Each row has a name. Each question is about the rows just above it.

[ 0.18  5.32 -3.43  1.30 -0.16  1.83 -2.87 -0.06  5.72 -6.63  2.06]  Z563
[-4.16  5.27  0.90 -5.11  0.79  2.38 -1.38  2.10  0.61  2.55  2.85]  Z637
[ 3.60  5.46  0.26 -4.92  1.74  1.38 -1.11  2.63 -1.85 -5.67  4.62]  Z576
[-4.16  5.27  0.90 -5.11  0.79  2.38 -1.38  2.10  0.61 -5.87 -0.02]  Z685
[ 4.71  5.45 -5.00  3.24 -0.22 -2.40  3.30 -1.68 -0.13  0.19  1.85]  Z390
[-1.35  5.48 -5.06  3.21 -0.11 -2.00  2.19 -0.41 -1.07  0.57  3.12]  Z324
[-4.16  5.27  0.90 -5.11  2.38  2.10  0.79 -1.38  0.61 -5.87  2.85]  Z93
[ 8.23  4.98  3.12 -3.82 -4.22  0.90  3.25 -0.29 -0.94  2.07  1.99]  Z719
Whose row is [-4.16  5.27  0.90 -5.11  0.79  2.38 -1.38  2.10  0.61  2.55  2.85]? => Z637
What are the next 3 entries after [ 5.48 -5.06  3.21]? => [-0.11 -2.00  2.19]

[ 1.70 -3.03  3.28 -0.78  1.91  3.33 -1.30  2.37  3.57  0.94 -3.06 -2.14
 -3.87 -2.45 -2.69 -2.25  4.12 -1.47 -3.45  1.44 -2.08 -2.61 -3.92 -2.48
  3.76 -0.57 -0.82 -0.88  0.80 -0.60  7.27  2.49 -4.30 -1.76  2.32 -2.07
 -4.27  0.41 -3.36  1.11  0.28  1.64  1.97 -1.30  0.02] -> Z281
[-2.45  3.48 -1.49  2.50  1.56  0.38  2.06  3.34 -1.49  1.25  4.36  1.69
  0.82  1.13  2.85  2.83 -3.46 -0.98  1.88 -1.43  2.39  4.54 -1.56  0.88
 -4.33  1.91  3.41  2.72  1.51  2.48 -1.61 -0.86  2.43  3.84 -0.89  1.76
  3.25  4.92  1.87 -4.12 -0.83 -2.50  1.85  2.72  2.00] -> Z84
[-5.04 -3.25  1.61  1.01 -1.12 -0.31 -3.85 -0.44  3.46  2.06 -3.40 -3.50
 -1.55 -2.50 -0.93 -2.61  4.65  3.76 -2.42  1.90 -0.48 -2.25 -0.49 -2.88
  4.49 -1.83  0.78 -2.59  0.86 -1.13  3.63  4.87 -4.12 -4.69  0.59 -0.71
 -5.88  0.35 -0.66  2.95  1.65 -0.71  0.76 -1.34 -2.19] -> Z612
[ 0.07  1.65  1.74 -0.14  0.01 -0.22  3.32  2.93 -0.91  0.01  2.20  3.13
 -2.49  4.67  4.01  5.55 -0.17 -1.90 -0.19 -1.21  2.11  3.38 -1.40  2.11
 -5.00  2.96 -1.26  1.40  0.40  1.49 -1.84  1.43  1.43  0.30  0.25  1.88
  4.07  5.60  0.68 -0.04  0.43 -3.46  4.44 -1.09  0.91] -> Z929
[-4.51  0.83  1.02 -0.96 -1.74 -1.51  0.32 -5.06  0.60 -1.24 -1.82 -2.16
  5.68  2.49 -1.12  1.90  3.11  5.52 -3.05  0.75 -1.18 -3.04  4.77 -0.96
  6.56  1.68 -1.87 -5.12  3.30 -2.49 -2.17  2.85 -0.80 -2.73  0.06 -0.62
 -2.21 -4.08  2.79  3.82  3.01 -0.10 -0.31 -4.07 -2.60] -> Z2
[ 1.31  0.45  2.10 -0.87 -0.60 -0.44  2.89  2.48 -0.51 -0.23  1.56  2.90
 -3.46  4.74  4.21  4.89  0.26 -2.12 -0.18 -1.12  1.79  2.87 -1.90  2.46
 -5.26  2.19 -2.20  1.33 -0.29  0.81 -1.48  1.55  0.81 -0.50  0.26  1.64
  3.88  4.66  0.16  0.74  0.44 -3.08  3.86 -1.72  0.45] -> Z614
[ 0.26  1.48  1.83 -0.26 -0.08 -0.27  3.29  2.88 -0.86 -0.06  2.10  3.13
 -2.66  4.70  4.02  5.50 -0.08 -1.94 -0.20 -1.19  2.06  3.31 -1.47  2.17
 -5.05  2.87 -1.42  1.38  0.29  1.38 -1.80  1.49  1.34  0.16  0.25  1.86
  4.05  5.51  0.59  0.09  0.44 -3.41  4.39 -1.19  0.84] -> Z514
[ 5.97 -4.36  0.02 -2.73 -2.14 -0.29 -1.05 -1.87  1.83 -0.85  0.68 -2.20
 -1.94  0.96  3.25 -3.30 -1.48 -0.89  1.92 -0.92 -1.24  0.20 -5.32  3.12
 -3.54 -3.82 -2.29  1.18 -0.97 -3.70  1.60 -1.31 -2.51  0.15 -1.27 -1.20
  1.22 -5.68 -0.68  0.01 -0.60  2.23 -5.04 -1.95 -1.60] -> Z928
[-1.89  2.46  0.50 -1.91 -1.54 -0.95  0.87 -5.52  0.47 -1.98 -0.82 -2.41
  6.12  2.68 -0.74  1.00  1.46  4.32 -2.13  0.13 -1.84 -2.82  3.20  0.20
  5.40  1.01 -2.32 -4.26  3.20 -3.33 -1.86  0.92 -0.72 -0.98 -0.31 -1.19
 -0.93 -6.45  2.63  2.64  2.32  1.38 -2.32 -4.04 -2.35] -> Z525
Give the next 3 entries after [ 1.13  2.85  2.83 -3.46 -0.98  1.88 -1.43  2.39  4.54]. => [-1.56  0.88 -4.33]
Give the next 3 entries after [-1.90  2.46]. => [-5.26  2.19 -2.20]

[-4.64 -0.08 -0.55 -3.59 -5.75] -> Z63
[-0.93  0.18 -0.44 -3.59 -6.45] -> Z433
[-1.33  0.18 -0.44 -3.59 -6.45] -> Z98
[ 3.08  0.53 -0.44 -3.59 -6.45] -> Z561
[ 0.16  0.18 -0.44 -3.59 -6.45] -> Z970
[-3.93  0.18 -0.44 -3.59 -6.45] -> Z54
Whose row is [-1.33  0.18 -0.44 -3.59 -6.45]? => Z98
Whose row is [-3.93  0.18 -0.44 -3.59 -6.45]? => Z54
Where do [ 0.16  0.18 -0.44 -3.59 -6.45] appear? => Z970
The row with [ 3.08  0.53 -0.44 -3.59 -6.45] is => Z561

[ 8.61  3.08 -1.46 -8.55 -4.84] = Z148
[-1.98  3.47 -2.28  2.73  2.39] = Z800
[ 4.11 -0.14  0.07  4.40  2.09] = Z696
[ 2.15  5.50 -0.21  5.80  5.65] = Z658
Whose row is [ 8.61  3.08 -1.46 -8.55 -4.84]? => Z148

